Each row below holds a small network's activations on one input, seen along a few directions.
In each table, some parts of the input vary, and every possible input appears once, in random order.
Descriptions start from the smaller parts, as in this example, which fits no table here: one of 3 separate values, together with either a single point or one of 9 places around a ring or (one of 4 places along a line, together with one of 5 places around a ring).
Shared parts are said once, and a part with two or three values counts as separate values.
(in the rows, 128 means zero)

Table:
R1: [102 199 135 111 113  92 133 109  86 172  99 130]
R2: [172  37 106 131 155 151 158 144 162  90 160 136]
R3: [156 106 163  96  92  93 165  66 108 102  97 132]
R4: [113 117 109 125 134 105 115 141 130 114 174 120]
R5: [110 155 106 135 145 127 103 161 132 146 144 141]
R6: [144 139 140 160 131 152 108 150 149 137 138 131]
R7: [117 140 149  79  92  86 170  87  97 106 117 119]
R8: [124  92 122 108 119 116 141 138 151  83 164 128]
R9: [150 116 106 171 166 174 133 178 150 142 151 131]
R10: [ 97 134 123 121 118  87 119 111 109 118 137 118]
R11: [124 188 159 121 105 156 107  95  93 181  55 122]
R12: [158  83 154 118 100 100 139  82 144  81 111 132]
R13: [134 140 138 151 140 186  81 144 147 159 106 127]
R14: [125 162 156 156 111 132 114 122 128 135 102 131]
R15: [100 163 136  96 107  82 144  91  74 136 128 116]
R16: [143 117 107 157 173 204 103 169 153 167 122 124]
R17: [162  57 135 125 119 132 137 115 158  83 143 140]
R18: [118  93  82 133 172 131 139 168 131 120 188 122]
R19: [125 183 164 134 100 126 141 106  92 158  87 130]
R20: [140  73  89 117 159 135 159 162 157  91 177 122]
R21: [118 157 154 143 117 166  85 116 130 164  71 126]
R22: [ 96 175 124 133 120 109 107 126 114 149 112 138]
R23: [123 128  81 147 178 141 127 187 140 155 162 134]
R24: [121 118 137 102 107  89 142 104 135  81 127 121]
What do these inputs look like to the network?
Answer: one of 4 places along a line, together with one of 6 places along a line
The inputs of R17 and R13 match in every part but the place on the line of 6. If R3 is changed in the same way as R17 into R13, which row does it become?
Answer: R11

Table:
R25: [158  73  81 176 185 185 161 207 192 115 181 144]
R26: [111 155 133 113 120  80 122 117 111 113 142 127]
R27: [ 98 171 140 104 116 118 147 130 109 149 144  99]
R28: [132 170 151 158 120 149  85 113 123 180  71 122]
R29: [127 161 172 117  99 164 126 117 137 148  72 138]
R30: [124 170 129 158 135 130  81 143 104 180 106 153]
R31: [177  58  86 152 181 173 180 192 172 107 203 131]
R32: [139 117 176  90  64 103 143  77 133  84  90 133]
R33: [ 96 156 147 120  94  87 130 109 126 113 153 111]
R34: [ 93 136 141 103  85  67 148 109 127  92 141 111]
R35: [138  35  98 115 166 144 108 143 165  80 190 124]
R36: [ 96 181 110 121 139 122 127 147 120 157 119 130]
R37: [130 135 143 137 117 103 130  82  90 112 113 125]
R38: [140 145 146 103 113 129 151  89 102 160  90 107]
R39: [127 118 123 104  98  64 144  98 103 105 121 152]
R40: [119  66  82 126 190 186 108 178 173 127 161 126]
R41: [175  26  88 152 149 124 176 171 184  49 192 142]
R42: [168  82  92 208 187 190 114 217 194 125 183 146]
R43: [124 157 142 130 119 141 133 106 126 169  70 123]
R44: [137 111 146 106  83  81 149  71 121 104  86 120]
R45: [136  19  89 102 155 125 122 141 165  61 174 124]
R46: [132 149 122  99 129 110 147 117  83 161 128 138]
R47: [133 144 132 122 130 131 154 100  72 144 107 116]
R48: [127  76  93 156 191 191  62 185 173 138 165 128]
R49: [109 136 121  96 107  61 142 111 114  92 133 128]
R50: [136 176 175 146  95 174  81 120 136 157  77 134]
R51: [128 139 133 118 112  84 123 101 101 128 132 151]
R52: [143 135 189 106  77 125 123  82 130 103  99 133]
R53: [115 159 122 146 134 143 138 114  97 154  90 131]
R54: [114 169 114  98 132 111 145 131  96 148 139 114]
R55: [ 81 183 131 130 117 129 132 146 133 157 126 114]
R56: [145 149 176  92  92 153 145 101 114 139  92 121]
R57: [136  52  87 101 183 173 128 162 151 117 182 112]
R58: [139 134 158 121  98 101 128  72 120 126  96 119]
R59: [124 171 136 175 140 151  86 122  95 165  89 129]
R60: [114 162 113 127 131 123 132 133 108 168 109 152]
R61: [ 90 194 146 157 122 136  82 153 130 170 127 113]
R62: [127 116 136 120 108  83 150  82  90  90 100 126]
R63: [105 191 126 152 143 129  78 158 115 168 117 130]
R64: [179  42  97 166 161 143 160 173 185  68 208 142]
The inputs of R51 and R60 match in every part but one. If R33 is changed in the same way as R51 into R60, which row does it become?
Answer: R55
What do these inputs look like to the network?
Answer: one of 5 places along a line, together with either one of 2 separate values or one of 6 places along a line
Which other rows does R64 become when the choice among 2 separate values takes its other values? List them by row number.
Answer: R35
Which other rows agree with R39 in the place on the line of 5? List them by row number.
Answer: R32, R34, R41, R44, R45, R49, R62

Table:
R65: [116 220 142 136 127 120 149 114  81 200  77 127]
R66: [ 95 180 166  65  67  77 136  56  79 126  65 124]
R67: [142  54  99 134 148 121 149 148 176  65 175 138]
R68: [134 176 216  98  30  80 134   8  82 124  24 122]
R69: [147  51 105 115 153 137 160 146 158  67 190 125]
R70: [145  49  99 124 131 120 164 162 174  72 181 132]
R71: [ 93 224 169 102  89 133  89 102  85 192  55 130]
R72: [ 82 193 146  90  80  30 116  78  73 130 124 121]
R73: [ 76 245 148 127 104  93  71 131  75 190 111 116]
R74: [152  29 103 134 160 121 142 145 159  68 171 135]
R75: [141  95  95 156 188 195 123 185 171 131 174 125]
R76: [148  88  78 154 198 194 120 179 157 150 169 116]
R77: [127 219 213 140  58 139  91  54  87 187  12 126]
R78: [141  91 100 183 169 177 105 190 183 131 170 151]
R79: [154  78  97 171 185 186  92 197 165 126 160 142]
R80: [136 107  92 167 171 182 125 197 183 126 167 122]
R81: [123 166 143  97  87  61 185  75  70 135  95 136]
R82: [151  41  91 112 161 137 154 137 145  85 183 117]
The inputs of R82 and R76 match in every part but one. If R66 is changed in the same way as R82 into R76, which row does it become?
Answer: R71
What do these inputs look like to the network?
Answer: one of 2 separate values, together with either one of 4 places along a line or one of 5 places around a ring
